Each row below holds a small network's activations on one input, seen along a few directions.
Each table varies a few parts of the input and shows all the possible inputs, shuffled.
Descriptions start from the smaller parts, as in this example, which fits no table here: ring(5) and (point or ring(9) or (values(2) and line(6))).
Shared parts are said once, and a part with two or three values counts as separate values.
(in the rows, 128 means zero)

Other details of the inputs vary at random and push rows far along two fixed directions, the same in every table; ignore that.

Table:
x1: [144 134 150 113  97 130 179 160 153 117 158 132  85 134 111 110]
x2: [129 140 159 100  86 102 137 150 139 128 174 124 105 126  95 115]
x3: [125  83 120 156 119  80 143 121 182 145 169 128 170 142 136 121]
x4: [125 170 132 104 181 178  64 115  66 113  52 132 114 115 136 155]
x5: [133 155 144 111 128 138 121 134  96 126 108 135  86 122 154 121]
x6: [ 96 115  92 157  85 139 161 147 114 115 162 139 111 136  81 107]
x7: [138 161 143 102 180 150  58 112  50 133  77 132 114  93 178 133]
x8: [109  84 104 174 105 111 174 108 199 141 145 123 183 171 116 143]
x9: [134 113 111 135  90 123 173 176 109 110 208 132  86 100  87  84]
x10: [114 134 131 125 149 130  81 104 103 142 104 124 148 122 149 142]
x11: [ 99 103 100 171 130 119 121  90 154 152 100 126 180 158 156 151]
x12: [144 124 141 126 108 106 150 137 141 138 159 120 119 118 136 115]
x13: [131 123 104 147 183 156 101 105 118 125  68 139 156 132 163 146]
x14: [126 144 151 108  79 125 167 148 145 125 156 124  92 138  96 123]
x15: [123 172 162  84 102 126 115 150  96 115 129 131  66 127 106 114]
x16: [141 120 140 122 113 103 141 138 142 135 160 122 119 118 132 111]
x17: [132 138 112 140 171 155 100  86 104 137  70 118 175 114 151 162]
x18: [116  66  98 179 125 101 162 125 209 132 154 136 179 171 129 128]
x19: [162 133 154 105 105 123 173 156 147 121 171 119 100 110 108 110]
x20: [134  66 102 171 133  95 156 122 201 137 167 123 193 146 126 127]
x21: [120 126 158 109  93 113 144 160 143 126 170 140  77 142 124 101]
x22: [145 141 120 131 175 146  99  99  92 140  80 123 148 100 175 146]
x23: [142 175 134 101 183 169  66 108  60 115  63 123 130  94 136 152]
x24: [122  77 102 168 114 104 169 108 198 142 157 113 201 152 114 143]
x25: [119 138 119 120  69 134 166 175  99 106 197 127  80 104  58  91]
x26: [132 127 115 137 175 119  80  98  97 141  87 129 157 115 174 136]
x27: [138 157 143 108 134 147 129 136  98 122 106 135  87 118 148 126]
x28: [110 135 158 105  80 115 139 153 142 127 167 131  89 147 103 113]
x29: [130  79  96 169 174 117 116 104 166 141 118 125 200 133 150 146]
x30: [143 182 179  62  90 118 125 164  91 112 158 121  54 104  91 107]
x31: [117 136 117 134 156 149  98 112 120 120  86 132 148 138 129 148]
x32: [126 172 162  85  99 137 122 148  99 118 128 127  64 122 109 117]
x33: [124 117 107 145 187 151  90 110 117 126  72 140 152 134 162 147]
x34: [129 133 140 122  95 111 145 130 140 138 153 114 127 127 116 128]
x35: [133 141 147 104  92 132 162 157 155 110 158 126  98 142  77 120]
x36: [127 151 148 106 134 131 102 138  96 122 113 146  87 125 146 116]
x37: [118 135 107 144 168 159 103  90 111 131  60 128 163 134 150 161]
x38: [124 141 124 126 147 131  91 101 103 140  96 119 147 116 146 144]
x39: [127 166 133 108 174 146  65 114  56 125  57 142  99 115 175 131]
x40: [108  71 104 177 111  90 158 114 195 149 153 134 165 168 148 125]
x41: [128  87 108 158 117 107 160 117 194 135 159 116 190 150 103 139]
x42: [175 172 177  63 110 142 157 175  99 102 159 121  52  86 101 102]
x43: [ 91  50  55 212 103 110 178 132 174 133 177 144 167 162 117 106]
x44: [157 174 174  69 104 152 161 179 104  98 144 134  34 110 104 102]
x45: [102 134 116 141 157 135  73  94 105 139  73 138 156 140 156 150]
x46: [137  85  94 169 170 122 125 101 165 139 113 124 202 132 153 143]
x47: [130 143 123 130 147 142 110 100 106 139  93 116 154 113 144 153]
x48: [134 122 137 116 118 123 137 143 152 121 156 118 134 128  90 131]
Description of these inputs: values(4) and (point or line(11)).
- Changing only the values(4) part turns x24 into x37. The same change can be made to x47. Which row results? => x14
- Changing only the values(4) part turns x23 into x20. The same change can be made to x10. Which row results? => x7
- Which other rows agree with x33 in the values(4) part? List them by row number. => x1, x5, x13, x18, x21, x27, x36, x39, x40, x43, x44
- Change only the values(4) part in x36. List by row number the other rows that result. => x2, x3, x45

Table:
x49: [104  89 118 154 105  92 142 117 186 146 143 124 154 169 131 130]
x50: [127 149 165  92  98 119 140 158 130 119 149 137  67 140 125 107]
x51: [118 101  91 169 165 142 116 101 113 137 101 140 160 128 165 136]
x52: [132 113  87 166 182 156  97  97 103 126  78 136 171 116 168 140]
x53: [125  70  91 175 113 108 175 134 192 137 171 129 173 140 114 123]
x54: [123  99 120 147 120 115 144 110 184 142 139 108 182 151 116 154]
x55: [125 200 140  90 137 172  79 136  16 113  79 135  64  90 129 121]
x56: [131 140 116 135 187 147  79  81 106 132  53 124 179 123 158 169]
x57: [127 110  90 159 175 148 113 100 115 130  97 123 181 120 141 139]
x58: [118 163 168  95  79 121 137 144 128 125 145 130  77 135 103 119]
x59: [163 201 164  65 171 177  85 141  56 113  64 131  71  86 144 141]
x60: [100  70  86 180  97  89 161 128 178 141 171 131 160 159 116 116]
x61: [155 131 140 122 194 105  58  81 101 160  83 115 179  93 207 148]
x62: [114 132 138 121  81 119 147 163 119 118 181 133  84 133  88 102]
x63: [144 146 165  93 108 125 154 158 134 121 149 133  77 134 121 114]
x64: [135 142 135 108 102 138 157 153 120 113 168 113 103 111  84 119]
x65: [140 143 135 108 103 132 154 152 120 109 163 127 100 105  83 112]
x66: [ 97 123 123 143 145 129  80  93 125 144  88 132 158 150 152 151]
x67: [123 132 133 116  96 123 150 163 113 113 165 142  75 125 116  95]
x68: [156 146 165  99 104 123 161 163 153 113 158 126  85 127 108 111]
x69: [130  89 119 150 126 107 158 115 196 136 143 116 186 153 119 141]
- What do these inputs look like to the network? => point or (values(2) and line(10))
